These are the activations of a small neural network, seen along a few directions. Each row is one input.
In each table, some parts of the input vary, and every possible input appears once, in random order.
Descriptions start from the smaller parts, as in this example, which fits no table here: one of 6 places along a line, together with either a single point or one of 11 places around a ring or (one of 2 separate values, together with one of 8 places around a ring).
Shared parts are said once, and a part with two or three values counts as separate values.
In the rows, 128 means zero.

Other details of the inputs vary at random and push rows far along two fixed directions, the same in every table; ignore that.

Rows:
row 1: [128 121 116 140 103 100 146 118  84 155 116]
row 2: [140 180 151 128 169 153 185 105 146  81 153]
row 3: [140 110 125 124 122 147  58 154 149 119 142]
row 4: [ 93 134  89 143 141 117 151  93  94 156 103]
row 5: [160 156 145 140 147 113 220 120 140 105 145]
row 6: [148 109 136 122 112 144  61 145 137 118 156]
row 7: [145 181 167 139 162 160 176  95 149 107 145]
row 8: [145 184 150 137 175 161 177  88 144  98 143]
row 9: [142  88 157 106  95 140  83 179 172 100 154]
row 10: [147 111 149 126 103 142  68 146 139 130 156]
row 11: [ 86 128 100 129 141 122 118 105  88 151 102]
row 12: [141  86 134 111 106 133  87 159 136 101 156]
row 13: [145 182 148 135 184 170 167 107 169  87 137]
row 14: [149  79 116 114 118 107 110 178 139 104 134]
row 15: [164  74 133 108 107 107 109 178 136  94 154]
row 16: [134 185 169 127 158 155 185 117 172  90 145]
row 17: [108 127  90 137 119 101 143 120  99 165  88]
row 18: [ 83 142  91 142 137 114 159  89 100 174  89]
row 19: [150  82 128 106 114 111 110 190 163 105 132]
row 20: [160 161 128 138 143 125 191 116 129  97 140]
row 21: [ 97  89  69 136 102  87 100 122  58 181  83]
row 22: [105 146 103 140 133 131 105 105 121 171 105]
row 23: [102 134 116 143 111 120  96  99 104 186 109]
row 24: [148  81 142 112  96 104 113 179 149 118 137]
row 25: [ 90 152 109 136 151 133 131  85 106 172  87]
row 26: [141 102 171 105 109 155  60 166 170 108 146]
row 27: [111 139 107 144 111  98 164 104  92 170  96]
row 28: [145 167 152 140 146 144 196 108 149 101 153]
row 29: [ 76 104 113 130 104 104  98  99  53 186 103]
row 30: [118 105 140 101 121 143  74 170 154 110 130]
Description of these inputs: one of 5 places around a ring, together with one of 6 places along a line.
- The inputs of row 14 and row 21 match in every part but the place on the line of 6. If row 5 is changed in the same way as row 14 into row 21, which row does it become? => row 1
- Which other rows does row 25 become when the place on the line of 6 takes its other values? List them by row number. => row 17, row 18, row 19, row 22, row 30

Rows:
row 31: [144 155 167 132 143 142 166 117 144 104 149]
row 32: [144 153 153 139 130 149 141 124 151 109 154]
row 33: [125 101  93 135 110  84 150 118  78 150 115]
row 34: [123 115 123 129 117 134  98 124 119 128 139]
row 35: [100 148 109 141 137 129 144 105 125 148 104]
row 36: [107 118  85 140 118  82 171 117  90 163  86]
row 37: [107 139 113 134 129 123 139  90  86 150 116]
row 38: [111 145 109 140 135 119 129  89  91 155 117]
row 39: [117  62 106 111 106 125  30 163 109 147 117]
row 40: [154  86 147  97 117 148  45 197 170  82 161]
row 41: [145 119 151 106 122 152 103 172 175  85 141]
row 42: [113 151 122 146 126 118 132  93  93 165 117]
row 43: [142 139 154 122 143 141 148 121 141  94 149]
row 44: [159 142 136 131 131 113 196 143 158 105 140]
row 45: [117 150 132 139 124 129 147  98  99 149 123]
row 46: [109  65 125 104 108 120  58 161 108 132 126]
row 47: [ 91 139 106 144 123 117 137  90 100 181 105]
row 48: [101 139 123 131 143 121 153 107 118 143 101]
row 49: [140 168 151 127 144 149 173 119 161 109 141]
row 50: [143 169 148 131 146 143 156 122 166 114 142]
row 51: [180  69 156 107  83 115  90 207 157  85 167]
row 52: [158 123 120 125 141 114 177 156 144  90 140]
row 53: [100 112 106 125 116 115  84 132 111 160 100]
row 54: [136 146 136 120 150 151 145 134 146  95 140]
row 55: [125  72 124 122  86 121  36 150 101 163 122]
row 56: [150 162 144 134 151 148 156 121 169 116 135]
row 57: [100 111 103 130 125 127  98 123 104 148 117]
row 58: [137 153 160 125 146 140 169 122 160 109 141]
row 59: [106 141 101 141 142 124 132 103 115 162  89]
row 60: [155 148 138 132 148 149 134 120 150 102 145]
- What is each input in this table made of? => one of 5 places around a ring, together with either a single point or one of 5 places along a line
- The inputs of row 44 and row 52 match in every part but the place on the ring of 5. If row 49 is changed in the same way as row 44 into row 52, which row does it become? => row 54
- Which other rows does row 35 become when the place on the ring of 5 takes its other values? List them by row number. => row 32, row 34, row 47, row 57
- List by row number the other rows that have the place on the ring of 5 in common with row 60. => row 33, row 34, row 37, row 38, row 43
- List by row number the other rows that have the place on the ring of 5 in common with row 53. => row 35, row 36, row 41, row 48, row 59
